Look-ups in named tables: a row name and a column name give one cell, copied from the table.

pasuk
        vul  nafati  fup  vibog  lotun  sus  div  gomako
foz     137      84  145    142    110  138  130     144
duzosa  139     167  127    203    153  160  110     122
kob     138     139  133    159    126  127  113     130
digal   119     135  142     94    123  152  148     103
lizaki  126     145  140    154    102  143   98     175
zozef   152     156  126    117    107  124  134     105
zaneli   94     103   55    166    133  118  112     142
zukug   129     107  199     88    128  141  222     168
sav     118     206   92    224     97  128  154     186

sav, vibog => 224
zukug, vul => 129
zukug, div => 222
foz, sus => 138
sav, fup => 92
lizaki, gomako => 175
lizaki, vibog => 154
duzosa, fup => 127
kob, lotun => 126
duzosa, sus => 160
foz, vul => 137
zozef, div => 134
kob, vul => 138
kob, fup => 133
foz, nafati => 84
lizaki, div => 98

Table suvavop
	notemi	paziz	kodinal	gimese	nor	pas	rez	rop	zezup	kogetu
liminok	144	110	96	125	136	111	145	94	151	146
fer	125	142	157	143	146	106	135	150	113	184
fil	119	136	226	132	130	143	127	116	52	238
medu	136	114	97	130	131	109	137	149	148	112
bef	159	137	1	116	129	118	115	159	12	188

notemi of liminok: 144
rez of liminok: 145
paziz of fil: 136
kogetu of bef: 188
nor of medu: 131
pas of bef: 118
zezup of liminok: 151
rez of fer: 135
rop of liminok: 94
kodinal of fer: 157
paziz of bef: 137
notemi of bef: 159
nor of liminok: 136
paziz of fer: 142
kodinal of fil: 226
zezup of fil: 52
nor of fil: 130
Which row has the largest kodinal? fil

Table zemo
columns: nubini, sep, pugeb, sis, kibok, dilidob, gofupa, sofani, vok, ditenit
zano: [9.2, -49.9, -30.2, 68.2, -14.8, 53.7, 35.0, -11.6, 33.2, -22.6]
zunu: [2.8, 78.1, 44.4, -60.1, 37.1, -51.2, -22.9, 25.6, -25.9, 47.1]
verelen: [3.0, 86.5, 46.9, -64.2, 39.1, -56.7, -25.3, 27.7, -31.9, 49.2]
kal: [11.9, -30.4, -13.4, 48.9, -11.5, 41.7, 25.0, -1.3, 22.2, -18.9]
bub: [6.7, 30.3, 17.9, -10.9, 15.6, -10.1, -1.3, 13.3, -5.2, 17.8]
bobipip: [9.6, -20.2, -14.7, 44.3, -5.8, 32.2, 23.1, -2.2, 16.1, -11.6]
rafof: [13.5, -67.2, -28.3, 76.9, -24.9, 70.3, 38.4, -9.8, 43.0, -35.8]
zot: [0.7, 79.4, 40.9, -60.0, 39.9, -54.2, -22.2, 22.9, -26.1, 51.2]
vibupo: [9.2, 0.1, 6.2, 13.8, 2.9, 14.8, 9.9, 7.5, 10.6, 1.1]
totamiz: [5.5, 26.0, 19.3, -14.5, 16.6, -9.3, -1.8, 12.5, 0.8, 20.4]

zano, sofani -> -11.6
totamiz, kibok -> 16.6
zunu, nubini -> 2.8
zano, sep -> -49.9
rafof, sep -> -67.2
vibupo, sep -> 0.1
vibupo, ditenit -> 1.1
bobipip, dilidob -> 32.2
totamiz, sis -> -14.5
zunu, vok -> -25.9
vibupo, kibok -> 2.9
bub, sis -> -10.9
totamiz, sofani -> 12.5
kal, kibok -> -11.5
vibupo, dilidob -> 14.8
zunu, sis -> -60.1
bobipip, gofupa -> 23.1
zot, sep -> 79.4
kal, vok -> 22.2

